A small network was shown many inputs. Here are its activations along a few directions, one row for each input.
In each table, some parts of the input vary, and every possible input appears once, in random order.
Descriptions start from the smaller parts, as in this example, which fits no table here: one of 5 places around a ring, together with either a single point or one of 9 places along a line or (one of 3 separate values, together with one of 6 places along a line).
Shared parts are said once, and a part with two or three values counts as separate values.

Other details of the inputs vary at random and push rows far along two fixed directions, the same in every table; ignore that.

A family of inputs:
r1: [ 16 -81  15  20  -9 -10  47  14 -36 -48  20]
r2: [ -6 -59  26 -22   8 -12  56  13 -62 -37  19]
r3: [ -5  75 -57 -17  15  45 -37   3  95  60 -20]
r4: [ 30   6 -18   5 -28 -17 -55   8 -11  -2 -31]
r5: [ 10 -74   7  17  -1 -29  57   3 -35 -40  23]
r6: [-35   5  20 -15  51  60  64   5  59  13  21]
r7: [  9 -58  40  -7   1 -20  57  12 -49 -45  21]
r8: [ -2  32   2 -20 -14 -18 -47   3 -42  14 -29]
r9: [ -5 -64  17  27   2 -26  51 -17 -44 -39  35]
r10: [ 12  24 -10  25 -32 -33 -48 -12 -14   0  -6]
r11: [ 17  29   2 -23 -22 -24 -46  12 -29   1 -26]
r12: [  6  25 -21  12 -23 -30 -49 -19 -25   9 -15]
r13: [  3  28   7  10 -20 -29 -52 -19 -25  11 -20]
r14: [  1  25 -28   5 -21 -24 -48 -19 -32  14 -14]
r15: [  4  67 -44 -15  16  61 -47   9 102  52 -28]
r16: [  7  28  10  16 -27 -27 -50 -13 -22   7 -13]
r17: [ 28  15 -21  16 -34 -33 -42   8  -5  -2 -17]
r18: [-50   2   4 -10  47  60  53 -17  60  29  25]
r19: [ 23  15 -32   2 -23 -32 -44   3 -16   9 -24]
r20: [ 27  30  12  -9 -34 -25 -41  16 -20  -9 -18]
r21: [-19 -22 -20 -15  48  73  52  10  71  16  21]
r22: [-41   2  10  -2  48  57  57 -18  66  24  26]
r23: [-24   7  31  -3  42  54  59  11  68   5  31]
r24: [ -6 -56  47   3  10 -20  53   5 -54 -38  19]
Description of these inputs: one of 4 places along a line, together with one of 6 places around a ring.
The inputs of r4 and r1 match in every part but the place on the line of 4. If r9 is changed in the same way as r4 into r1, which row does it become?
> r10
Change only the place on the line of 4 in r23. List by row number the other rows that result.
> r6, r8, r24
Change only the place on the ring of 6 in r14. List by row number the other rows that result.
> r2, r3, r8, r18, r21

A family of inputs:
r25: [ -5  13  18 -12  -6 -13 -14  -3 -32   1  -8]
r26: [  7   7 -10  -8 -10 -19 -14   1 -18   0  -8]
r27: [  5   7   2 -16  -7 -10 -17  11 -23  -3 -14]
r28: [-14  13  14 -19  19  24  23   6  20   7   8]
r29: [  7   5  -8  19 -15 -17 -21 -10  -7  -1  -2]
r30: [ -2   0   5   3  -4  -1 -21  -5 -14   6 -12]
r31: [  3   2 -27  -2  13  27   7   7  45  14  -2]
r32: [  4  -4 -17   4   5  19  12   2  36   2   7]
r33: [  2   2 -19  12  -8  -7 -26 -11  -5  11 -12]
r34: [  1   1  -5 -10  16  28   8  13  33   8  -4]
r35: [  -1 -123   35   17    9  -37  111    4  -78  -69   50]
r36: [ 13 -10 -12  13 -17 -16 -17  -6 -14  -7  -4]
r37: [-11  16  10  -7  -4  -5 -24  -7 -25   8 -11]
r38: [  5  17  12  -7  -9 -12 -12   7  -9  -1  -8]
r39: [ -7   0 -20   6  14  27  10  -4  39  15   2]
r40: [  5  -2   2   0  -9  -5 -23   3 -18   2 -15]
r41: [  1   8  19  -1 -10 -20 -11  -1 -26  -6  -5]
r42: [ -9 -15  -9  -4  12  11  28   3   8  -2  12]
r43: [-19  25  19  -2  18  19  11  -8  30  14   6]
r44: [-18  -3  14 -11  18  22  23   1   5   2  10]
r45: [ -2   8 -26   1  13  30   5   4  49  16  -1]
r46: [ -7  -4 -10  13  11  19  11 -13  32   6  11]
r47: [ 11  -4  -1  -4 -11  -7 -21  11 -17  -2 -16]
r48: [ 19   1  -1  -5 -14  -9 -22  10 -10  -6 -14]
r49: [ 11   4  12  -7 -11 -21  -9   8 -22  -9  -8]
r50: [  3   3   9   5  -9  -8 -23  -7 -14  -2 -10]
r51: [ 12  -6  -8  17 -18 -19 -13  -3 -14  -9   1]
r52: [  9   0   7   2 -14 -10 -21   0 -17  -5 -10]
r53: [-16   3   4  11  14   8  22 -13  24   7  16]
r54: [  9   6  10   6 -14 -13 -18   2 -16  -7  -6]
r55: [  4  10  -9  -6 -10 -18 -14  -1 -18   2  -6]
r56: [  4  15   9 -19  -4  -8 -13   6 -17   1 -11]
r57: [  7   8  -6   5 -12 -19 -10   2  -5  -1  -2]
r58: [-15 -24  -2   2  16  10  36  -5   2  -4  19]
r59: [ 16   4 -15  11 -16 -12 -16   4   2  -4  -3]
r60: [ 1 23  1 -3  9 27  4 11 48  9  3]
r61: [-20 -36   5   7  16   3  41 -12 -15  -9  23]
r62: [ 20   0 -16   9 -16 -16 -17   6  -3  -7  -6]
r63: [-12  21  18 -10  -3 -11 -21 -11 -28   8  -9]
r64: [ -4 -12 -13  -7  12  11  24   4  13  -1   9]
r65: [-10  -1   2   8  11   7  25  -6  22   3  16]
r66: [-11   9  15   7  13  21  12  -5  28   4   9]
r67: [ 18   7   2  -2 -13 -10 -18  12  -5  -6 -10]
r68: [ 1  7  1 -6  9 27  8  8 36  5  2]
r69: [ -8   7   0   2  -5 -19 -13 -16 -25   6   0]
r70: [ 22  -5 -20   4 -16 -13 -20   4  -4  -6 -10]
r71: [-14   5   7 -17  19  28  23   9  20   5   7]
r72: [-15  -5   1  -2  16   9  27  -9   8   4  16]
Describe the family of inputs behind these rows.
> one of 2 separate values, together with one of 4 places along a line, together with one of 6 places around a ring
The inputs of r50 and r48 match in every part but the place on the line of 4. If r63 is changed in the same way as r50 into r48, which row does it become?
> r56
The inputs of r32 and r70 match in every part but the place on the line of 4. If r57 is changed in the same way as r32 into r70, which row does it become?
> r35
Change only the place on the line of 4 in r67. List by row number the other rows that result.
> r54, r60, r66
A walk changes only the place on the ring of 6. It starts at r72 and steps to r65. List the rest of the walk in order.
> r51, r36, r39, r58
Change only the choice among 2 separate values in r44. List by row number the other rows that result.
> r58
Change only the choice among 2 separate values in r42. List by row number the other rows that result.
> r71
